A small network was shown many inputs. Here are its activations along a few directions, one row for each input.
Each table varies a few parts of the input and shows all the possible inputs, shuffled.
Descriptions start from the smaller parts, as in this example, which fits no table here: ring(8) and (point or line(9) or (values(2) and line(6))).
Shared parts are said once, and a part with two or three values counts as separate values.

Other details of the inputs shift rows strongly along two fixed directions, in all tables alike. That doesn't count.

Rows:
x1: [-15 -24 -50 -15  -1  10  -6 -30 -41  -5  -7]
x2: [ -3 -12 -68 -28  19  -2 -13 -23 -10  -3  -6]
x3: [ -6  -8  -9  47  26  35   3 -30  20  18 -96]
x4: [-16  50  72  40  12 -16  10  18  22   5  12]
x5: [ 27  14  28 -13 -46  -2 -22  17  -3  -2  37]
x6: [  4   6 -63 -29 -29  -4 -11   5 -24   1  16]
x7: [ 28  24  27 -12 -45  -9 -23  10  -8  -5  35]
x8: [-26 -23 -59 -18  -6  14   8 -16 -27   5  -6]
x9: [-37 -34  12  23  51  19  23 -21  -4 -11 -35]
x10: [ 17 -19 -56 -36 -22  -4 -17   8 -11   8  20]
x11: [-25 -11  11   9  60  16  13 -41   4 -23 -39]
x12: [  7  30 -25  -8 -16  -9 -12  12  -4   6  26]
x13: [ -5  27  78  40   7 -10  27  33  20  11  10]
x14: [  4  21  85  16   7 -18   2  22  42 -11   0]
x15: [ 10  20  15   1 -46  -7  -4  31  -6  21  44]
x16: [-17   0   4  11  21   4  18  16  14  -4  -8]
x17: [-6  0  5 12 25  2 25 17  8  0 -9]
x18: [-11  22  87  39   2  -8   3  23  16  -6   8]
x19: [-18 -19 -68 -23   2  12   5  -5 -16  -5  -8]
x20: [ 23  19  10 -13 -38 -22 -22  35  12   4  34]
x21: [-28 -34  12  24  55  18  31 -21 -10  -7 -35]
x22: [ 11 -41 -44 -28   6  24   6 -26 -28  -3  -4]
x23: [ 20 -25 -38 -35 -32  16 -15 -11 -25   2  23]
x24: [-32 -13  -4   7  59  -8  15 -15  16 -23 -50]
x25: [  5  31  84  16   8 -26   0  16  36 -13  -4]
x26: [ 21  -3 -49 -42 -20  -4 -26 -23 -13   5  21]
x27: [ 37  13  11 -11 -30 -21 -11  38   8  13  38]
x28: [  6  35  13   0 -48 -18  -9  23 -12  13  36]
x29: [-39 -11   7  24  58  11  14 -36  -7 -13 -34]
x30: [ 32 -26 -43 -43 -24   2  -9  -7 -16  11  20]
x31: [ 34   8  24 -20 -39 -13 -18  22  12   9  38]
x32: [ -3 -16 -10  65  24  19  16 -42  33   3 -78]
Description of these inputs: values(2) or (line(5) and ring(6)).
- Change only the line(5) part in x13. List by row number the other rows that result. => x4, x8, x15, x28
- List by row number the other inputs of the same sort as x32. => x3

Rows:
x33: [ 39  -6 -30 -25 -37 -16 -31  -9 -22  10  47]
x34: [-16 -34   0   6  67  18  35 -16  31  -5 -51]
x35: [ -3 -24 -50 -42  -1  15 -26 -36 -32  -3  -7]
x36: [ 11  27  71  10 -42 -10 -11  26  19 -17  20]
x37: [ 23  16 -51 -36 -46 -14  -7  26  -5  17  30]
x38: [ 21  11 -42 -15 -34 -20 -23  -1 -28  15  53]
x39: [ -5  -1  30  10  24 -14 -13 -12  21 -17  -6]
x40: [ 31  26 -44 -28 -32 -11 -13  -3 -19  20  48]
x41: [ -8 -21  38  16   2  14  21   5  14  -1  -8]
x42: [  1   3  43   7  25   0   0 -14  -5  -1 -10]
x43: [-7 10 12 13 26  0 26 20 27 11 -6]
x44: [ 27   1 -45  -9 -34  -7 -17  16 -28  16  54]
x45: [-41 -28  17  11  49  19  17 -48   8 -30 -47]
x46: [ 37  15  62  26 -12 -17 -10  32  18   3  38]
x47: [-12 -15  37   9  -4   2  18   6  14 -13 -20]
x48: [-19 -21 -67 -34  -8   8   0   0 -35   8 -14]
x49: [ 15  40  62  25 -13  -6  -2  41  -5  16  35]
x50: [ -1 -38 -55 -43 -11  12  -8  -9 -29   3 -21]
x51: [-17  -5  15  26  24  -9  15  23  18   6   0]
x52: [ -7  44  59  19 -40 -14  -3  35  13 -12  26]
x53: [ -4  32  58  20 -42 -18  10  44  13   2  24]
x54: [-10 -28 -63 -10  -9  27  14 -22 -43   4  12]
x55: [-28  21  25   6  16  -3  -1  15   1 -13 -19]
x56: [ 11  12 -48 -25 -46 -20 -31  20 -15  -2  37]
x57: [-40   1 -13   5  65   4  28 -15  24 -27 -55]
x58: [-12 -17   5   6  74   8  28 -44  17 -14 -46]
x59: [-31 -32  19  18  53  18  30 -51  -3 -20 -42]
x60: [  3  46  51  22 -14 -33 -21  26  21  -2  39]
x61: [ -7  47  63  21 -33 -14  -8  17  10  -3  37]
x62: [ 27   8  60  19 -20 -20  -8  43  31  11  31]
x63: [ 11 -17 -64 -45   5   9 -16 -39  -7  -5  -4]
x64: [-27  24  30   9  23  -3  -5  -3  -2  -5  -8]
x65: [ 41  -8 -21 -28 -40  12 -25   8 -37  19  38]
x66: [ 28  -5 -36 -34 -49 -16 -39  11  -9  -8  31]
x67: [ 23  15  59  12 -27 -33 -11  44  31  -2  19]
x68: [  9 -14 -77 -22  12  17  11 -15 -23  10   8]
x69: [ 36 -15 -21 -18 -55  16 -11  -1 -32  10  46]
x70: [-21   3  26  16  20   6  15  23   2  13  -9]
x71: [-15 -18 -60 -16  -9  14   7 -39 -44   3  11]
x72: [ -6 -27   2  12  75  21  34 -27  18 -13 -45]
x73: [-13  31  16   6  29  -9   5  -6  24  -7  -5]
x74: [  4  11  24  -5  19  -6   2   3  33 -21 -22]
x75: [-30 -42  14   8  61  24  25 -13   6  -3 -55]
x76: [-14 -29 -78 -24  -5  -8   0   0 -19   1  -5]
x77: [ 33  30  57  -1 -24 -24   0  42  40   3  14]
x78: [-10 -11 -61 -26   6  10  -6 -30 -49  11   4]
x79: [-53 -32   2  27  49  24  46 -14   5  -6 -41]
x80: [ 10  32   0  74 -20  14 -10 -13  24  29 -60]
x81: [ -3 -27 -54 -45  -8  15 -22 -18 -29 -11 -18]
x82: [ 20  12  21  71 -10  18 -11 -24  35  21 -75]
- What is each input in this table made of? => values(2) and (point or (line(4) and ring(6)))
- Changing only the values(2) part turns x49 into x65. The same change can be made to x79. Which row results? => x41
- Changing only the values(2) part turns x59 into x71. The same change can be made to x77. Which row results? => x37
- Change only the ring(6) part in x72. List by row number the other rows that result. => x34, x58, x63, x74, x77
- Change only the values(2) part in x62. List by row number the other rows that result. => x51
- Start at x62 and move only the ring(6) part, one step at a time. The first step leads to x46. Which rows follow, in order? => x33, x39, x66, x67
- Change only the line(4) part in x71. List by row number the other rows that result. => x38, x40, x78

Rows:
x83: [ -2  -2  35  15  23  -3  11  10  27  -9 -27]
x84: [  0 -20 -23 -25   5  15  -4 -18 -24  -5   0]
x85: [ 44  10 -16 -31 -50  -6 -24  27  -5  17  37]
x86: [ -1 -29 -61 -39  -5   9 -16 -33 -27  -5  -7]
x87: [-27  26  22  19  25 -11  13  10  22  -9 -21]
x88: [  8  14  -9   1  -5  -3 -14 -15  -8   7   6]
x89: [-13  12  36  26  23  -3  -1 -12  17  -9 -19]
x90: [-13  36  41  17 -13 -10   0  24  -2  -1  20]
x91: [-10 -15 -28  13  39  12  15 -21   5   1 -41]
x92: [ -2 -25 -75 -43   9  -1  -3 -20 -15  -8   8]
x93: [-16 -28  -5  13  22  10  16 -11   7  -3 -34]
x94: [-20 -14  -1   5  27   3   1 -28   3 -16 -31]
x95: [  4  31 -18 -17 -42 -15 -23  15 -18   9  37]
x96: [-30  -2 -20   9  32   3  18   4   6  -5 -33]
x97: [ 13 -12  -3 -13  -8   6   1  11  -2  11   5]
x98: [ -4 -40 -51 -26  -5  21   4 -24 -28   0  -8]
x99: [ 13   1 -16   5 -13   2  -8   6   6   7  -3]
x100: [  9  16  55   8 -15  -6  -7  13   4  -6  16]
x101: [ 12   1  -6 -16 -11  -5 -10  -2   8  -5  -2]
x102: [ 18   4   6 -11 -23 -15  -1  32   0  10  44]
x103: [  6 -25 -52 -16  -9   7  -6 -11  -7   0 -15]
x104: [-9  5 26 22 10  7  1 -9  1 -7 -8]
x105: [ -4  -3  18  26   8   5   9   5  14   6 -15]
x106: [ 13  24  52   5   7 -12  -2  16  30  -5   0]
x107: [-17  -7  -2  17  33  14  11 -29 -11  -5 -24]
x108: [  7  -4 -57 -13   1   6  -8 -27 -10   6 -10]
x109: [ 30  14 -14 -17 -50 -13 -26   8   2   5  26]
x110: [-29 -21 -17 -12  52  -2  12 -25  -3 -20 -16]
x111: [  7  18  51  17 -19  -7  -8  11   5  -6  15]
x112: [ 24  10 -10 -30 -44 -13 -20  18 -25   4  66]
x113: [-35  -9 -16  13  29   7  24   3  -1   2 -28]
x114: [ -3  11  55  15   9 -11  17  24  12  -4  26]
x115: [ 6 11 61 13  1  1 10 19 13  2 10]
x116: [ 28  14  -3 -31 -37  -8 -29   6 -12   8  36]
x117: [-13   0  38  34  16   9  16  -3  12  -1 -16]
x118: [ -9   0  28  11  38 -12  19  18  26 -12  -7]
x119: [ 26   2  13  -7 -39  -6 -10  24   1  14  24]
x120: [ 15  31  35  19 -15 -12 -11  13  26   1   6]
x121: [ -5   5  30  35  24   2  18   3  16   9 -20]
x122: [-20 -21 -18  17  34  21  22 -30 -11   2 -30]
x123: [ 23   1  -5  -9 -56   0 -15  10 -15  11  35]
x124: [-23 -21 -74 -22 -10  17   7 -13 -39   7   1]
- Changing only one part turns x85 into x106. The same change can be made to x96. Which row results? => x87
- Changing only one part turns x117 into x120. The same change can be made to x98. Which row results? => x101
- What is each input in this table made of? => ring(6) and (values(2) or line(5))
- Change only the ring(6) part in x92. List by row number the other rows that result. => x102, x110, x112, x114, x118
- List by row number the other rows that have the ring(6) part in common with x107. => x84, x90, x100, x104, x111, x112
- Change only the line(5) part in x86. List by row number the other rows that result. => x88, x89, x94, x116
